cols: M Q V T
W: [-28.5 -44.5   3.6 -20.6]
H: [-68.6 -50.3  14.5 -42.7]
P: [-68.6 -91.9  14.5 -42.7]
S: [-4.4 -5.4 -7.6 14.2]
D: [-14.9  21.8  -1.3  25.7]
Z: [-10.8 -44.0   4.4 -29.6]
U: [ -5.9 -67.4 -18.8  -5.8]
A: [-26.0  27.8   4.0  26.2]
F: [-16.4  24.8  -0.9  27.8]
down: [  4.4 -18.8   4.0]  V
down: [-42.7 -42.7]  T
down: [14.5 14.5]  V
miss F: [ 24.8 -16.4  -0.9]  [27.8]
down: [-14.9 -10.8  -5.9 -26.0]  M

cols: duneg Serob dedad Bilu
B: [-51.2   6.1  68.8  60.8]
E: [-14.9 -14.3 -14.4  65.6]
G: [-24.0 -57.4 -19.9 -26.7]
N: [ 64.4  15.2 -42.7  47.1]
L: [  6.7  26.8  -3.4 -46.2]
C: [31.6 23.2 36.3  7.7]
X: [ 60.2 -92.0  68.5  79.7]
Y: [62.2  3.3  4.6  7.8]
J: [-50.4  33.2  11.7  50.3]
K: [-41.6   0.5  86.0 -41.0]
R: [ 56.0 -23.9  55.9 -15.2]
down: [64.4  6.7 31.6 60.2 62.2]  duneg
miss R: [ 55.9 -15.2 -23.9]  [56.0]
miss E: [ 65.6 -14.4 -14.9]  [-14.3]
miss X: [60.2 79.7 68.5]  [-92.0]
down: [ 47.1 -46.2   7.7  79.7]  Bilu
down: [ 68.8 -14.4 -19.9 -42.7  -3.4  36.3  68.5   4.6]  dedad
down: [  0.5 -23.9]  Serob

cols: pide Zekil makof vozu
poso: [ 27.1 -14.2   5.9  27.2]
bove: [  1.0  44.8   0.1 -10.5]
ves: [ -2.5 -26.1  -0.5   3.5]
Kaga: [-2.1 -4.9 -0.4 -0.4]
Vin: [ -3.1 -29.7   3.6  31.0]
sib: [ 30.5  30.4  -6.2 -65.2]
down: [27.1  1.0]  pide
miss poso: [-14.2  27.1   5.9]  [27.2]
miss poso: [ 5.9 27.2 27.1]  [-14.2]
down: [-2.5 -2.1]  pide
down: [ 1.0 -2.5 -2.1 -3.1]  pide
miss sib: [-65.2  30.5  -6.2]  [30.4]

cols: niden gid som Mure zula lozan Puve
vedaz: [-57.6  31.9  12.8  59.0  54.0 -34.9  17.4]
vid: [ 31.8  31.9  12.8 -39.7  54.0 -34.9  17.4]
fom: [ 54.9 -20.2 -75.0 -89.4 -41.9  12.7  77.9]
Perid: [-57.6  53.9  12.8 -39.7  54.0 -34.9  17.4]
miss vid: [ 31.8 -39.7  17.4  54.0  12.8 -34.9]  [31.9]
down: [-57.6  31.8  54.9]  niden
miss Perid: [ 53.9 -39.7  17.4 -57.6 -34.9  12.8]  [54.0]
down: [ 12.8 -75.0]  som

cols: zuz zofi kad nul Zaka guv
Pusun: [-54.5  85.3  81.2  16.3  16.4  16.4]
Seza: [ 14.3 -65.3  10.2 -72.9 -17.9  10.3]
gaval: [ 14.3 -65.3  10.2 -72.9 -17.9  45.0]
down: [ 85.3 -65.3]  zofi
miss Pusun: [ 81.2  16.4  16.4  85.3 -54.5]  [16.3]
down: [ 16.3 -72.9]  nul
miss Seza: [ 14.3 -65.3 -72.9  10.3 -17.9]  [10.2]
miss gaval: [-65.3  14.3 -72.9  45.0  10.2]  [-17.9]
down: [-65.3 -65.3]  zofi
miss Pusun: [ 16.4  16.4  81.2  85.3 -54.5]  [16.3]

cols: ripa zelam Pinun Pured Mam
Zade: [-42.1 -39.5   0.4 -18.5   9.8]
giv: [-14.4  -9.3  -9.7  -4.8 -14.3]
fev: [76.3 -2.6 23.9 17.6 46.7]
dad: [76.3 -2.6 17.2 17.6 46.7]
down: [-42.1 -14.4]  ripa
down: [-14.4  76.3]  ripa
miss giv: [ -9.3  -4.8  -9.7 -14.3]  [-14.4]

